These are the activations of a small neural network, seen along a few directions. Each row is one input.
Each table varies a few parts of the input and shows all the possible inputs, shuffled.
Descriptions start from the smaller parts, as in this example, which fits no table here: one of 2 separate values, together with either a single point or one of 9 places around a ring or (one of 4 places along a line, together with one of 8 places around a ring).
Shared parts are said once, and a part with two or three values counts as separate values.

Other details of the inputs vary at random and push rows far along two fixed directions, the same in every table; ignore that.

Rows:
x1: [51 45 -25 -31 -4 10 -2 -10 -3 53 -15 -15 41 19]
x2: [-45 -40 15 40 -13 16 24 6 -22 -34 50 36 -44 -82]
x3: [16 -9 5 2 -2 -29 11 30 41 18 -8 21 5 43]
x4: [-38 -30 8 32 -13 25 23 5 -22 -24 41 27 -35 -77]
x5: [24 0 -2 -1 6 -36 -15 -4 17 -16 -1 3 14 26]
x6: [-8 -36 48 19 21 -57 -16 18 3 -60 28 24 -39 26]
x7: [11 -34 25 22 11 -54 -11 15 15 -64 28 30 -18 9]
x8: [49 19 0 -13 2 -38 -5 -4 6 20 13 14 17 26]
x9: [-34 23 -23 -18 -7 78 3 -15 -25 31 -43 -49 10 -18]
x10: [19 -3 8 6 -1 -25 3 2 -2 -2 29 25 -4 -8]
x11: [-27 3 -29 2 -14 58 8 -10 -11 1 -19 -25 10 -43]
x12: [-3 -36 50 18 23 -61 -17 20 5 -62 28 26 -38 29]
x13: [-22 -37 48 18 9 -44 15 39 29 -11 15 37 -38 43]
x14: [-11 -7 -12 8 -4 22 1 -3 -1 -19 -5 -9 1 -24]
x15: [3 4 -16 -2 -3 0 -6 -11 6 -2 -12 -8 18 2]
x16: [62 38 -13 -27 4 -7 -5 0 0 35 -6 -5 34 28]
x17: [21 21 7 -24 13 -21 -19 -8 4 13 -26 -20 15 55]
x18: [-54 -4 -5 4 -5 54 5 -9 -22 0 -16 -25 -19 -33]
x19: [26 20 -22 -16 0 4 -11 -11 9 11 -25 -20 32 21]
x20: [-66 -18 4 16 -5 39 6 -9 -20 -13 -2 -12 -31 -41]
x21: [-24 9 -3 -10 2 35 -4 -8 -13 8 -23 -29 -3 -2]
x22: [54 28 -7 -20 4 -14 -4 1 1 25 3 3 25 22]
x23: [15 27 -1 -26 10 -13 -20 -12 4 23 -30 -24 17 51]
x24: [-45 -11 -22 15 -16 40 7 -14 -7 -8 -4 -12 -3 -52]
x25: [-4 -21 36 9 18 -52 -17 7 6 -38 14 14 -26 33]
x26: [9 -8 -2 5 3 -17 -9 0 10 -25 2 2 5 5]
x27: [-25 -2 -14 11 -16 42 20 -10 -21 16 17 5 -8 -61]
x28: [33 38 -26 -24 -9 12 2 -16 -6 52 -11 -11 35 6]
x29: [-20 8 -19 -1 -20 56 50 19 2 72 -8 7 3 -36]
x30: [34 14 -11 -13 5 -24 -16 -7 16 -1 -14 -9 27 34]
Each input here is: one of 3 separate values, together with either a single point or one of 9 places along a line.
Q: Changing only the choice among 3 separate values turns x28 into x23. The same change can be made to x10. Which row results?
A: x25
Q: Which other rows does x24 become when the place on the line of 9 takes its other values? List them by row number.
A: x5, x7, x11, x14, x15, x19, x26, x30

Rows:
x31: [-52 -14 -1 11 -6 51 28 15 -8 8 -7 -6 -21 -49]
x32: [29 6 0 -7 5 -15 -14 6 19 -13 -15 -6 17 39]
x33: [-1 -17 27 17 1 -18 3 10 -8 -18 37 30 -27 -4]
x34: [-39 -4 -3 12 -19 59 17 -5 -25 9 17 3 -22 -51]
x35: [21 30 2 -25 10 -5 -5 -3 -9 38 -21 -17 13 29]
x36: [-13 -27 15 17 12 -16 2 18 6 -43 5 11 -19 -12]
x37: [61 30 -9 -27 7 -44 -13 -8 12 25 1 3 32 43]
x38: [20 11 15 -14 8 -31 -13 2 17 12 -9 -1 5 61]
x39: [9 -8 -2 6 -2 -24 0 4 23 -3 1 12 8 12]
x40: [48 19 3 -15 0 -17 -5 14 16 22 -1 6 19 51]
x41: [28 -6 3 1 0 -16 -11 10 10 -25 10 9 6 18]
x42: [-32 1 -19 5 -13 23 3 -17 1 13 -13 -10 4 -16]
x43: [5 17 -28 -12 -3 50 8 1 -11 16 -24 -28 18 -24]
x44: [-3 18 -37 -8 -13 46 19 -6 -4 38 -20 -18 24 -35]
x45: [-31 -13 -13 13 -4 52 18 8 -19 -13 -3 -11 -11 -64]
x46: [5 -25 14 20 1 -17 -4 15 6 -45 26 20 -16 -8]
x47: [-1 -19 1 20 -14 -15 7 6 12 -18 27 28 -6 -15]
x48: [-29 -21 23 11 3 -11 3 7 3 -13 11 11 -28 6]
x49: [12 -12 7 7 9 -46 2 13 23 -11 3 21 1 13]
x50: [-5 -7 21 -5 13 -27 -1 8 6 -1 -2 4 -12 29]
x51: [-3 -10 22 10 5 -8 8 9 -12 -8 27 21 -23 -13]
x52: [-4 30 -37 -12 -24 57 8 -26 -14 41 -11 -20 25 -31]
x53: [-25 -27 17 18 4 -15 -11 -1 3 -46 11 5 -23 1]
x54: [6 -5 13 0 9 -15 7 21 12 3 -5 9 -5 22]
x55: [67 36 -3 -33 22 -29 -20 -4 1 15 -15 -19 35 46]
x56: [1 -24 25 17 10 -22 15 28 1 -16 24 29 -25 -8]
x57: [-47 -11 -8 15 -16 54 -2 -18 -26 -17 3 -16 -19 -50]
x58: [-49 -15 8 15 -16 40 9 -7 -22 -1 15 2 -32 -38]
x59: [40 14 -8 -13 4 -3 -9 6 8 -1 -11 -9 20 22]
x60: [-17 -14 5 9 8 -32 1 -2 8 -9 2 8 -5 -1]
x61: [-15 19 -39 -9 -12 51 16 -8 3 42 -35 -27 25 -27]
x62: [-5 33 -39 -28 -5 35 2 -23 -1 54 -46 -37 40 5]
x63: [-1 -13 7 11 2 -24 6 -2 -5 -13 29 24 -10 -26]
x64: [-48 -15 10 12 -7 34 13 -4 -24 1 11 0 -32 -43]
x65: [-36 -7 -17 17 -22 46 18 -18 -20 4 16 4 -9 -64]
x66: [6 37 -21 -26 -4 58 12 -9 -22 56 -23 -29 21 -14]
x67: [-53 -21 1 19 -14 50 23 13 -5 0 2 1 -25 -43]
x68: [-20 -13 21 4 7 -15 2 7 4 -6 4 6 -19 15]
x69: [50 25 -6 -17 3 -37 -9 -10 9 19 5 5 27 33]
x70: [11 31 -37 -27 -6 56 -2 -8 1 32 -49 -43 37 9]
x71: [14 0 11 -2 9 -27 -21 -6 -5 -23 5 -1 -4 20]
x72: [11 42 -19 -32 -5 42 -3 -17 -14 60 -34 -38 25 19]
x73: [36 22 -6 -14 -2 -38 -21 -18 11 17 -2 0 23 45]
x74: [-32 -20 -11 20 -10 27 27 5 -9 -4 10 11 -11 -64]
x75: [-22 -28 22 15 15 -27 -7 4 2 -46 8 6 -25 0]
x76: [-12 18 -34 -10 -16 70 2 -9 -1 18 -36 -38 21 -12]
x77: [-21 6 -16 -2 -8 17 5 -18 -15 18 -7 -9 2 -31]
x78: [-16 14 -36 -5 -14 46 14 -8 5 35 -29 -22 22 -25]
x79: [7 10 10 -11 1 -13 -10 1 9 13 -10 -3 8 50]
x80: [-19 -13 22 2 13 -19 4 10 1 -5 1 5 -19 12]
x81: [-4 -7 0 4 -4 -27 -11 -11 17 -5 3 7 5 22]
x82: [-22 -28 21 16 12 -26 -9 3 3 -47 10 7 -24 2]
x83: [6 -1 21 -5 11 -27 -4 4 -7 3 8 9 -13 20]
x84: [0 -17 14 13 -2 -43 -11 -9 5 -20 26 24 -14 4]
x85: [-15 -17 10 11 5 -30 1 -7 -6 -13 17 16 -17 -20]
x86: [-2 -17 17 13 5 -7 15 24 0 -8 18 21 -21 -12]
x87: [48 12 -6 -8 0 -38 -4 5 22 9 2 13 23 33]
x88: [-13 -27 14 19 6 -12 -1 15 8 -45 8 12 -18 -9]
x89: [31 39 -30 -35 1 -7 -15 -20 16 49 -40 -28 47 52]
x90: [-21 -29 20 19 3 -21 -14 -1 6 -50 15 8 -24 8]
x91: [-3 24 -26 -14 -14 68 19 3 -10 47 -24 -23 16 -18]
x92: [7 -9 14 3 -2 -14 0 16 18 -5 5 15 -6 31]
x93: [23 47 -38 -33 -4 32 7 -21 -12 57 -29 -27 42 -9]
x94: [50 18 7 -18 18 -34 -19 0 0 -7 2 -3 17 32]
x95: [2 -26 9 21 -2 -34 9 13 11 -24 30 33 -11 -16]
x96: [9 5 -1 -4 1 -26 -8 -14 0 7 3 4 5 7]
x97: [9 7 1 -10 9 -14 -17 -6 6 -11 -18 -16 12 36]
x98: [11 6 6 -9 16 -18 -14 -6 -10 -11 -7 -11 -1 9]
x99: [-13 -15 16 10 10 -15 -10 -3 -13 -33 11 1 -22 -15]
x100: [25 -2 14 0 7 -25 5 23 9 1 12 18 -4 22]
x101: [22 6 -12 -3 -7 -21 -8 0 28 10 -5 4 20 31]
x102: [12 -13 5 12 -2 -40 -5 7 27 -15 9 24 2 21]
x103: [26 5 10 -6 8 -31 -28 -8 1 -18 2 -3 3 34]
x104: [11 -4 11 8 -1 -7 -13 -3 -7 -29 22 7 -4 -4]
x105: [-1 20 -20 -9 -16 55 16 6 -8 38 -16 -15 13 -12]
x106: [-17 -22 19 14 3 -6 11 21 10 -12 9 18 -24 -2]
x107: [-50 -9 -14 16 -18 39 12 -21 -20 4 5 -3 -16 -60]
x108: [-10 5 3 1 -6 30 10 -1 -18 15 10 3 -10 -24]
x109: [-47 -16 -12 15 -6 52 15 6 -10 -18 -11 -15 -13 -54]
x110: [19 9 8 -8 0 -8 -1 14 16 13 -12 4 12 41]
x111: [-3 9 -10 1 -4 37 -1 -11 -21 -2 -1 -16 6 -28]
x112: [41 15 2 -11 7 -19 -19 -5 -2 -10 6 -2 14 27]
x113: [67 36 -4 -31 16 -26 -23 -7 3 13 -12 -17 36 50]
x114: [2 -26 8 23 -8 -30 6 10 13 -26 33 34 -10 -12]
x115: [-4 -16 27 13 12 -18 10 14 -14 -12 29 24 -27 -16]
x116: [-24 -30 15 20 4 -40 -1 -2 12 -26 19 20 -19 -3]
x117: [21 30 1 -22 -1 3 -10 -9 -5 35 -16 -15 14 37]
x118: [-47 -10 -7 11 -7 48 3 -14 -29 -15 -2 -18 -20 -56]
x119: [14 13 -4 -19 18 -13 -13 -5 4 -1 -27 -23 11 32]
x120: [5 -25 15 18 7 -20 0 18 3 -44 22 19 -16 -12]
Q: Changing only one part turns x81 into x116. The same change can be made to x76. Which row results?
A: x88
Q: Changing only one part turns x97 into x119. The same change can be made to x70. Which row results?
A: x36
Q: What do these inputs look like to the network?
A: one of 3 separate values, together with one of 5 places around a ring, together with one of 6 places along a line
Q: Which other rows does x77 become when the place on the line of 6 takes its other values? List them by row number.
A: x73, x84, x85, x96, x107
Q: Which other rows does x82 become when the choice among 3 separate values takes its other values? List them by row number.
A: x68, x116
Q: Which other rows does x60 become when the place on the ring of 5 takes its other values? List them by row number.
A: x49, x74, x85, x93
Q: Which other rows does x104 become when the place on the ring of 5 takes its other values? List them by row number.
A: x41, x57, x76, x90
Q: Which other rows does x38 become when the choice among 3 separate values takes its other values? List them by row number.
A: x42, x53

Rows:
x121: [-71 -34 12 21 4 36 -9 -2 -12 -53 -13 -23 -31 -28]
x122: [-36 -14 18 20 -4 30 16 -2 -32 -17 24 7 -41 -50]
x123: [21 -10 -15 7 3 -32 -4 3 15 -9 7 8 8 1]
x124: [-7 -13 33 11 8 -20 11 15 9 -2 11 19 -15 5]
x125: [-30 8 -13 2 -12 55 10 -22 -33 25 -6 -22 -6 -41]
x126: [25 -28 19 22 -2 -67 -9 19 32 -32 27 39 -11 28]
x127: [62 38 -18 -34 2 -12 -12 -12 7 19 -14 -13 45 37]
x128: [21 6 7 -2 8 -20 -17 4 0 -11 19 10 0 7]
x129: [4 -5 17 11 6 -30 -13 -7 -4 -18 25 18 -5 -8]
x130: [55 32 -14 -22 -4 -7 -4 9 18 34 -29 -7 42 45]
x131: [10 -29 12 22 8 -36 4 14 7 -38 26 29 -13 -15]
x132: [12 28 -15 -33 13 -4 -33 -15 14 3 -57 -49 28 67]
x133: [16 -4 16 -8 10 -23 -6 9 -6 8 9 5 -9 25]
x134: [-45 -4 -15 10 -14 60 30 13 -3 12 1 -1 -11 -44]
x135: [-41 1 -26 4 -18 58 28 -4 -3 28 -12 -10 3 -34]
x136: [-1 -9 16 -1 6 -21 6 1 10 12 -2 16 -10 15]
x137: [10 -6 4 6 -3 -29 -1 -5 2 -33 23 22 1 -9]
x138: [-4 42 -36 -34 -11 61 4 -17 -19 72 -38 -47 27 -1]
Q: What do these inputs look like to the network?
A: one of 2 separate values, together with either a single point or one of 8 places around a ring
Q: Changing only the choice among 2 separate values turns x136 into x124. The same change can be made to x138. Which row results?
A: x133
Q: Which other rows does x127 become when the choice among 2 separate values takes its other values? List them by row number.
A: x137
Q: Which other rows does x122 become when the choice among 2 separate values takes its other values? List them by row number.
A: x125
